A small network was shown many inputs. Here are its activations along a few directions, one row for each input.
Each table varies a few parts of the input and shows all the possible inputs, shuffled.
A made-up example of a description, with smaller parts first: one of 5 places around a ring, together with either a single point or one of 9 places around a ring or (one of 3 separate values, together with one of 6 places along a line).
Shared parts are said once, and a part with two or three values counts as separate values.
(in the rows, 128 means zero)

Other details of the inputs vary at random and push rows far along three fixed directions, the same in every table; ignore that.

Table:
row 1: [174 166 165 155 115 111 139 117  82 174 115 161]
row 2: [ 92  89 101  78 140 172  96 156 138  34 148  97]
row 3: [128 114 107 175 165 168 150 167  80  77 179  96]
row 4: [ 88 101 185 147 118 149 160 106 164 159 120 118]
row 5: [140 180 130 173 154 105 129 117 119 179 110 148]
row 6: [104 101  70  71 126 168 113 146 139  31 129  94]
row 7: [179 129 141 129 115  43 135 177  74  98 127 161]
row 8: [ 91 132 135  89 111 119 104  88 150 144  88 121]
row 9: [106  91 131  92  73  98 136 188 151 109 132 136]
row 10: [157 137 115 159 156 107  83 104 114 187 118 144]
row 11: [139  87 114  72  95  79 126 172 165 102 130 142]
row 12: [ 93  92 111 100 109  86 149 176 166 100 118 156]
row 13: [132 161 112 170 138 119 131 119 106 199 114 155]
row 14: [110  61 112 100 107  84  97 167 163  89 110 132]
row 15: [ 96 137 123 126 137 224 170  82 163 103 150  94]
row 16: [144 185 106 117 145 175  81  98  72 129 166  93]
row 17: [148 154 163 168 115 103 152 115  87 192 141 116]
row 18: [122 123 158 116 145 124 112 107 193 146 103 142]
row 19: [155 158 115  84 143 209 116  92 187  99 153 108]
row 20: [131 153 136 181 136 112 156  97  94 184 117 119]
row 21: [ 87 111 150 119 116 134  95 104 170 156 115 137]
row 22: [117  53 136 102 117  84 147 159 149  89 112 121]
row 23: [ 92 100 181 142 119 146 156 103 164 158 118 117]
row 24: [108  85 163 110  81  96 184 177 146 104 142 116]
row 25: [137 181 112 132 135 198 102 114  68 143 162  97]
row 26: [131 144 165 108 107 141 146 124 183 165 116 140]
row 27: [131  94 137 176 137  76 150 177  81 126 134 121]
row 28: [160 129  97 135 137 136 153 170  72  76 184  95]
row 29: [126  95 134  94 110  80 155 151 152  62  93 163]
row 30: [169 149 113 132 139 142 140 171  70  52 174 139]
row 31: [154 135  41 138 165 144 117 161  98  72 160 124]
row 32: [127  87 115  75  81  78 110 168 157  95 126 128]
row 33: [176 101 127 152 141  67 115 162  84  95 105 158]
row 34: [145 150 123 165 140 103 143  89  92 180 110 120]
row 35: [105 135 114 116 141 218 162  75 162 101 145  94]
row 36: [115  95 160 117 126 130 135  88 162 152 106 118]
row 37: [193 121 131 129 111  44 130 174  75 100 117 157]
row 38: [141 151 128 170 139 106 147  92  93 181 112 120]
row 39: [171 178 144 146 139  84 113 125 115 179 129 141]
row 40: [154 112 136 147 107  51 160 185  73 130 144 120]
row 41: [113 127  92 141 161 161  91 169  63  72 164 101]
row 42: [146 156 148 184 159 129 119 129 119 190 112 145]
row 43: [133 135 128 110 131 119 129  97 194 144  84 140]
row 44: [142 140  96 163 184 161 119 181 106  70 171 123]
row 45: [160 180 152 155 135  94 122 132 112 185 133 144]
row 46: [133 186 113 126 141 184  90 106  69 134 170  97]
row 47: [136 114 148 116 141 126 107 104 194 146  94 138]
row 48: [ 86 120 166 143 106 142 182 101 165 158 112 119]
row 49: [176 161 126 157 142 101 121  84  94 152  87 157]
row 50: [110  96 164 122 124 133 139  91 163 153 109 117]
row 51: [154 107 144 168 135  89 141 180  77 110 110 165]
row 52: [106  96 168 127 123 136 143  94 163 154 111 117]
row 53: [ 86 106 160 109 111 149 105 111 145 160  93 122]
row 54: [100  66 129 112 113 105 140 191 165 110 119 154]
row 55: [ 79 133 143  97 106 129 114  96 147 150  92 125]
row 56: [154 118 112 113 102  42  96 183  62 122 120 118]
row 57: [148 132 125 158 129  66 151 168  77  98 109 168]
row 58: [ 98 149  88  99 139 206 104  77 172  96 144 111]
row 59: [ 83 110  77  98 124 173 129 159 157  41 157 118]
row 60: [107 130 122 101 124 118 123  94 181 155 106 151]
row 61: [ 99 111 150 116 130 134 111 108 178 162 118 151]
row 62: [132 114 173 110 131 129 118  84 164 124  94 159]
row 63: [122 180  77 167 153 208 112 102  97 138 153 115]
row 64: [172 167 107 134 151 176 129  89  83 133 172  91]
row 65: [152 153 159 162 117 100 148 113  86 191 139 116]
row 66: [123 156 145 192 133 118 164 104  94 187 122 120]
row 67: [150 149 119 159 141 100 139  86  92 178 107 120]
row 68: [149 183  94 133 144 172  84 102  95 131 179 108]
row 69: [ 83 127 141 104 100 141 126 105 145 159  84 125]
row 70: [120 131 149  98  97 142 136 118 172 175 127 147]
row 71: [112 129 107 101 164 213  98  88 180 106 157 123]
row 72: [106  80  90  77 135 174  91 152 140  34 138  92]
row 73: [116 105 119 101 124  76 149 173 181  83 103 147]
row 74: [152 131 110 155 170 165 125 159  77  49 161 140]
row 75: [133 165  91 158 176 194  68  90 102 128 166 109]
row 76: [111 122 112 104 107 118 102  87 174 149  91 132]
row 77: [147 144  82 128 143 138 125 189  87  83 195 128]
row 78: [121 130 159 119 108 144 161  95 160 137  80 164]
row 79: [157 124 109 126 119  39 119 194  92 130 148 151]
row 80: [106 125 186 124  91 144 172 107 160 164 137 113]
row 81: [108 101 126 116 113  99 171 190 176  98  98 150]
row 82: [165 150 146 146 121  90 136 105  85 187 131 117]
row 83: [ 92 106 148 126 110 147 107 113 168 164 106 137]
row 84: [106 154 117  88 118 216 104  93 164 108 174 108]
Description of these inputs: one of 3 separate values, together with either one of 8 places along a line or (one of 4 places along a line, together with one of 5 places along a line).
Q: Changing only the choice among 3 separate values turns row 69 into row 53. The same change can be made to row 60. Which row results?
A: row 71
Q: Changing only the choice among 3 separate values turns row 55 into row 46. The same change can be made to row 15. Which row results?
A: row 17
Q: Change only the place on the line of 4 in row 13. List by row number the other rows that result.
A: row 12, row 31, row 60
Q: A walk changes only the place on the line of 8. It starts at row 48 and steps to row 66. List the rest of the walk in order.
A: row 15, row 20, row 35, row 38, row 34, row 67
Q: Change only the choice among 3 separate values in row 73. List by row number the other rows that result.
A: row 18, row 39
Q: A walk changes only the place on the line of 5. It starts at row 53 and steps to row 83. List the rest of the walk in order.
A: row 54, row 42, row 51

Table:
row 85: [145 160  91 144 154 154 104 114  91 115 145 113]
row 86: [118 108 141 118  97  51 111 155 135 166  92 149]
row 87: [118 109 179 116  89  75 152 115 164 181  90 151]
row 88: [116  72 142  96 102  58 124 171 153 106  97 141]
row 89: [118 117 100 114 141 195 144 145 139  57 176  96]
row 90: [ 93 126 159  94 118 193 142  67 198 142 114 115]
row 91: [144 137 135 161 132  88 144 140  92 155 123 131]
row 92: [120 129  83  97 143 191 115 150 144  56 166 105]
row 93: [154 172 109 156 153 132  94 117  68 148 148 121]
row 94: [141 160 103 114 144 190 107 106 138 115 149 122]
row 95: [172 163 107 171 165 119  96 125  63 145 141 126]
row 96: [152 156 143 175 139 110 130 117  90 175 122 143]
row 97: [100  94 153  81 101 155 155 119 201 100 127 120]
row 98: [105 102 149 110 108 113 153 129 159 130 112 125]
row 99: [126 106  95 111 138 175 160 177 128  32 165 113]
row 100: [105 145 140 121 136 216 128  64 163 141 134 112]
row 101: [117  87 159 117  92  49 159 171 143 133 104 144]
row 102: [125 169 103 134 164 214  93  64 139 146 146 117]
row 103: [123 121 167 134 109  83 146 120 140 173  93 142]
row 104: [103 123 166 116 105 135 135  83 166 182 106 129]
row 105: [116  95 159 135  94  53 141 151 130 167 103 140]
row 106: [110 116 126  75 113 155 122 126 189  98 125 126]
row 107: [108 142 183 139 113 131 121  57 161 221  89 140]
row 108: [160 178 107 173 169 161  81  85  70 173 142 118]
row 109: [143 142  87 129 158 168 116 135 121  86 155 129]
row 110: [107 102 127  95 103 106 119 126 156 120 102 133]
row 111: [169 170 101 177 152  89 103 130  52 153 129 132]
row 112: [114  97  96 110 132 156 156 186 127  37 171 105]
row 113: [136 154 115 125 148 224 136  89 141 107 169 105]
row 114: [124  94 124 128 120  93 158 191 119  75 133 132]
row 115: [129  83 119 121 111  76 168 203 117  74 131 135]
row 116: [153 175 127 197 160 127 116 114  61 177 140 125]
row 117: [158 151  96 181 158  73 104 162  58 147 135 139]
row 118: [ 89  87 156  93  97 126 151 126 182 125 102 129]
row 119: [142 117 126 125 117  56 119 175  95 118 123 143]
row 120: [ 99  70 145 108  91  66 160 175 148 115 104 136]
row 121: [146 112  82 144 147  78 125 207  87  69 147 138]
row 122: [152 157 142 175 138 109 133 116  87 174 121 141]
row 123: [135 155 142 106 141 202 101  43 170 157 120 126]
row 124: [132 122 117 141 140 137 143 162 112  85 149 123]
row 125: [173 157  85 170 150  91 111 158  47 119 140 134]
row 126: [106 111  96  75 129 198 115 137 153  47 163 107]
row 127: [136 163 172 119 112 118 100  50 148 219  91 150]
row 128: [ 98 122 176 111 107 141 139  77 185 170  95 132]
Q: Describe the family of inputs behind these rows.
A: one of 4 places along a line, together with either one of 5 separate values or one of 6 places along a line
Q: Changing only the place on the line of 4 turns row 99 into row 90. The same change can be made to row 127. Which row results?
A: row 93
Q: Changing only the place on the line of 4 turns row 108 into row 95. The same change can be made to row 120. Which row results?
A: row 91
Q: Change only the place on the line of 6 in row 112. List by row number the other rows that result.
A: row 89, row 90, row 98, row 116, row 128
Q: A walk changes only the place on the line of 4. It starts at row 96 and steps to row 124. List the rest of the walk in order.
A: row 116, row 107
